These are the activations of a small neural network, seen along a few directions. Each row is one input.
In each table, some parts of the input vary, and every possible input appears once, in random order.
Descriptions start from the smaller parts, as in this example, which fits no table here: one of 4 places along a line, together with either a single point or one of 9 places along a line or (one of 3 separate values, together with one of 8 places around a ring).
Shared parts are said once, and a part with two or three values counts as separate values.
In the rows, zero is written as 128.

Other details of the inputs shift rows strongly along two fixed directions, in all tables alike. That doesn't count.

Table:
R1: [120 179 115  94 147 110 141  92 131  92 195]
R2: [123 105 168 125  91 104 140 156  93 170  88]
R3: [135 192 128 107 138 115 112 113 143 122 209]
R4: [134  95 113 139 136 201 110 153  78  81 151]
R5: [156 180 119 129 147 119  89 105 163 101 185]
R6: [173 142 115 133 147  26 125 112 163 144 109]
R7: [118  89 133 161 137 114 164 136 112 153  50]
R8: [132 102 148 179 127 120 131 157 124 181  77]
R9: [125  54 105 120  86 124 134 143 114 156  83]
R10: [118 127  89  71 100  41 152 101 151 183 129]
R11: [146  96 117 143  87 123 126 150  97 165  78]
R12: [ 92  98 158 144 146 220 106 141 127  95 134]
R13: [127 184 126 116 171 141 107  83 191 107 152]
R14: [103 160 131  70 134 114 115  92 161 100 199]
R15: [150  87 157 149 120  97 123 150 104 126  64]
R16: [134 141 133  87 142  10 155 104 149 155 111]
R17: [153  87 113 146 107 109 134 153  89 148  75]
R18: [107 137 145 169 127 224 117 139  99 107 132]
R19: [116  58 128 129  82 121 145 127 123 139  74]
R20: [144  93 134 154 102 107 145 138  97 130  65]
R21: [144  74 111 131  84 133 136 145 112 167  74]
R22: [129 184  95  76 121 132 122  97 143 128 202]
R23: [113 113 116 157 161 216 120 152  88 102 139]
R24: [127 125 144 154  99 210 107 138  90  87 140]
R25: [130  81 143 173 155 105 147 156 121 163  70]
R26: [112  66 141 157 128 125 140 149 145 175  78]
R27: [128 101 158 168 144 106 136 148 113 149  52]
R28: [134 155 103 121 133  66 157  76 192 175  76]
R29: [110 132 166 167 144 214  98 149 105 103 130]
R30: [114 134 114 139 114 210 127 189  93  96 149]
R31: [134  98 128 126  97  99 155 165  70 177  96]
R32: [137  93 154 142 112  89 152 172  87 170 106]
R33: [109 111 162 162 172 205 111 149 102  81 128]
R34: [135 116 120  89 124  38 123  86 188 137  98]
R35: [132  82 144 165 124 134 141 152 143 183  70]
R36: [124 180 136  77 133 122 117  94 158 109 191]
R37: [125 122 152 186 164 201 108 164  98 101 147]
R38: [108  71 109 139 115 137 146 143 126 180  66]
R39: [107 137 136 147 110 208 137 174 100  79 141]
R40: [131 150 115  88  94  44 167  88 158 178 113]
R41: [136 195  88 131 177 131 113  98 145 109 162]
R42: [130  48 139 138 101 112 126 151 135 151  94]
R43: [117 134 135 125  97 206 115 162  63 126 174]
R44: [139  89 147 157 150 189 103 163  96  76 159]
R45: [146 168 126  98 143 127  95  85 179  85 164]
R46: [124 205 121  99 119 123 127  90 133 113 191]
R47: [116 118 117 149 132 239 115 144 112 124 138]
R48: [143 155 111 120 129  31 156 147 177 162  94]
R49: [132 189 140  97 154 105 116 107 131  94 187]
R50: [114 129 153 139 112 195 135 153  62  94 165]
R51: [100 166 110  78 119 122 133  80 154 103 203]
R52: [128 175  94  84 152 112 129 107 122 108 202]
R53: [125 198 125 105 152 120 118 128 168  79 160]
R54: [164 130 113 115 124  48 127 102 189 162 110]
R55: [125 105 137 170 126 115 156 139 106 155  52]
R56: [117 106 157 128 107 204 120 163  98 120 185]
R57: [146 159 127 107 173 106 100  94 156  64 162]
R58: [140 168  90 128 137  60 137  98 162 188  88]
R59: [140 167 103 111 156 115 121  81 149  67 165]
R60: [115 139  98 112 136  59 156  74 193 166  84]
R61: [106  58 148 118  89 103 150 160 114 176 115]
R62: [130 169 124 100 165 101 126 115 138 104 210]
R63: [132 118 165 149 117 201  86 150  97  83 138]
R64: [140 175 103 104 126 136 115  72 171  89 166]
Each input here is: one of 4 places along a line, together with either a single point or (one of 3 separate values, together with one of 5 places along a line).
The inputs of R6 and R15 match in every part but the place on the line of 4. If R37 is changed in the same way as R6 into R15, which row does it become?
> R27
The inputs of R42 and R19 match in every part but the place on the line of 4. If R61 is changed in the same way as R42 into R19, which row does it become?
> R51
Change only the place on the line of 4 in R26. List by row number the other rows that result.
> R12, R38, R60
Change only the choice among 3 separate values in R20. List by row number the other rows that result.
> R50, R55
Change only the place on the line of 4 in R48. List by row number the other rows that result.
> R30, R39, R53
Change only the choice among 3 separate values in R59. List by row number the other rows that result.
> R1, R7
Start at R14 and move only the place on the line of 5, one step at a time. The first step leads to R36. Which rows follow, in order?
> R2, R49, R16
